Each row below is a small network's average activation on inputs in which a field has the value named, seen along a few directions.
Values that are neighbours, or in one group, have similar rows; names and order tell nothing.
(in the rows, 500 means zero)
Random noise pushes rows far along 9 fixed directions. That doesn't count. These rows show it; they differ only by the noise:
[469 594 644 510 482 508 507 457 285 567 494 696 426 376 400 637 416 658
 451 449 480 598]
[458 420 558 420 534 578 612 404 554 506 485 508 496 414 473 579 585 527
 395 508 547 343]
[303 813 606 617 401 597 608 551 297 521 352 667 546 457 485 604 420 476
 573 392 522 762]
[336 502 294 602 476 515 550 552  62 553 501 324 216 653 612 660 562 551
 650 296 429 532]
[608 525 621 553 553 462 505 364 551 638 614 642 536 509 384 393 424 609
 395 677 449 518]
[350 446 418 348 509 471 488 419 332 509 527 319 304 550 461 627 549 655
 501 434 452 347]
[463 403 458 594 536 574 549 445 523 494 386 314 458 598 673 576 557 286
 493 455 559 430]
[455 472 368 392 508 512 383 569 646 292 454 482 485 493 464 637 577 438
 439 502 333 341]
[251 792 575 407 646 591 481 415 714 490 341 493 594 482 334 606 361 273
 537 521 461 476]
[650 463 518 651 697 405 426 498 644 462 410 527 593 550 505 464 407 260
 421 635 421 311]
[271 820 293 657 536 609 706 582 446 578 550 534 551 689 425 386 548 411
 684 526 349 594]


Field KOLE:
vok: [482 529 540 476 376 359 619 601 457 338 388 528 666 481 513 390 584 653
 406 600 482 309]
rafel: [555 292 566 506 648 685 627 460 504 511 448 608 488 292 449 701 613 361
 438 252 564 394]
fuv: [621 115 481 487 560 481 575 536 475 467 420 359 497 479 574 491 625 412
 451 489 697 225]
moti: [654 254 511 602 624 660 678 304 519 807 758 461 391 601 475 402 585 461
 476 485 506 592]
vitu: [659 266 672 652 464 487 534 611 464 471 350 494 601 412 637 455 448 395
 452 500 696 550]
golod: [546 542 380 605 516 553 497 612 508 517 515 605 598 426 515 400 520 336
 542 547 507 547]
vam: [507 538 838 439 638 517 602 491 634 534 318 603 679 328 389 519 494 422
 413 474 744 444]
buf: [487 598 482 478 617 304 350 565 512 518 495 499 496 610 448 424 453 648
 536 618 392 461]
banan: [724 377 604 778 645 462 589 445 302 669 519 713 467 404 532 486 449 542
 463 487 491 425]
suvo: [501 588 606 404 515 303 199 337 269 566 489 301 339 595 468 615 145 637
 553 357 483 570]
fot: [620 391 634 523 361 204 364 548 362 366 430 407 482 585 539 401 434 575
 522 525 562 545]
setu: [548 478 521 416 424 470 357 295 500 595 548 231 349 705 603 551 316 497
 476 428 550 679]
sare: [399 559 313 439 665 389 329 530 424 600 557 247 345 648 534 532 503 404
 630 420 426 456]
kolu: [602 289 418 442 321 492 428 548 624 363 600 433 428 455 722 470 687 452
 472 473 487 524]
vemi: [642 452 485 663 482 491 623 508 355 541 610 541 402 576 685 445 483 499
 623 432 558 635]
zipeb: [638 491 558 567 371 597 590 564 576 466 514 624 640 473 585 364 466 538
 451 578 684 618]
bug: [716 352 678 675 447 466 371 326 542 578 354 273 581 541 814 474 409 145
 396 483 675 642]
gek: [385 614 413 576 654 570 964 479 284 702 598 512 598 511 431 302 509 615
 671 520 687 377]
pev: [371 518 622 420 395 478 561 466 594 410 396 463 487 440 592 503 531 534
 527 519 612 489]
vog: [531 407 466 495 554 621 380 567 592 493 575 728 402 299 413 677 479 558
 483 529 418 573]
zon: [280 729 438 644 444 388 729 501 309 639 305 245 729 636 620 226 441 355
 682 545 762 555]
ropu: [569 328 432 512 580 684 827 397 509 689 673 469 458 329 512 370 742 491
 411 432 583 273]
semed: [558 517 356 588 446 562 453 739 538 389 543 459 466 617 680 566 591 425
 589 381 471 559]
kapi: [418 377 182 358 477 631 534 404 699 651 836 379 395 720 417 296 731 715
 607 740 375 422]
Each value of KOLE is a pair of two hidden parts, and every pair occurs once (4 first parts, 6 second parts).
rafel and fot share the first part; rafel and ropu share the second. Which value has the first part of ropu and the second part of fot?
Answer: kolu
golod and sare share the first part; golod and kapi share the second. Which value has the first part of kapi and the second part of sare?
Answer: buf
setu and vemi share the first part; setu and vok share the second. Which value has the first part of vok and the second part of vemi?
Answer: pev
fuv and vam share the first part; fuv and zipeb share the second. Which value has the first part of zipeb and the second part of vam?
Answer: semed

Field VOD:
mezep: [412 492 528 487 565 647 507 400 515 671 517 514 396 439 477 610 497 410
 576 438 601 649]
guli: [469 607 627 624 461 542 577 494 294 551 437 609 454 408 579 627 458 508
 518 394 556 644]
vizo: [588 491 343 670 702 599 515 687 707 381 463 576 581 557 562 573 522 137
 566 499 436 398]
rora: [437 533 533 453 598 547 564 431 459 580 469 400 453 468 472 565 422 366
 540 390 559 500]
luma: [462 474 520 499 479 392 542 492 365 503 509 446 444 563 515 483 533 614
 497 483 477 445]
lafe: [616 403 514 498 464 519 577 471 473 572 593 495 498 490 538 403 584 539
 448 483 550 480]
mok: [621 362 472 450 409 466 395 503 621 392 532 511 469 574 535 495 521 566
 458 541 481 510]
taduz: [636 388 392 632 590 500 420 525 553 521 632 565 430 586 452 470 538 465
 469 562 307 481]
ges: [511 459 485 420 378 499 413 616 505 374 541 604 495 389 463 541 564 619
 482 541 447 549]
zabe: [445 668 530 512 451 451 382 575 630 353 311 529 697 515 474 500 401 380
 485 556 423 518]
fivim: [566 577 651 433 574 421 469 309 480 685 631 520 517 463 341 379 340 674
 463 553 535 551]
dopi: [480 601 501 570 514 361 619 528 288 512 463 553 585 514 480 352 448 627
 477 588 491 351]
zef: [406 507 313 494 580 556 567 583 662 469 463 410 552 526 517 432 611 378
 575 547 484 345]
The values of VOD form 4 separate groups.
Which other values are in the same group as vizo? Give them in the order they are listed.
Answer: mok
Which other values are in the same group as zabe? Give them in the order they are listed.
Answer: guli, luma, taduz, dopi
Which other values are in the same group as ges? Give them in the order they are listed.
Answer: mezep, zef
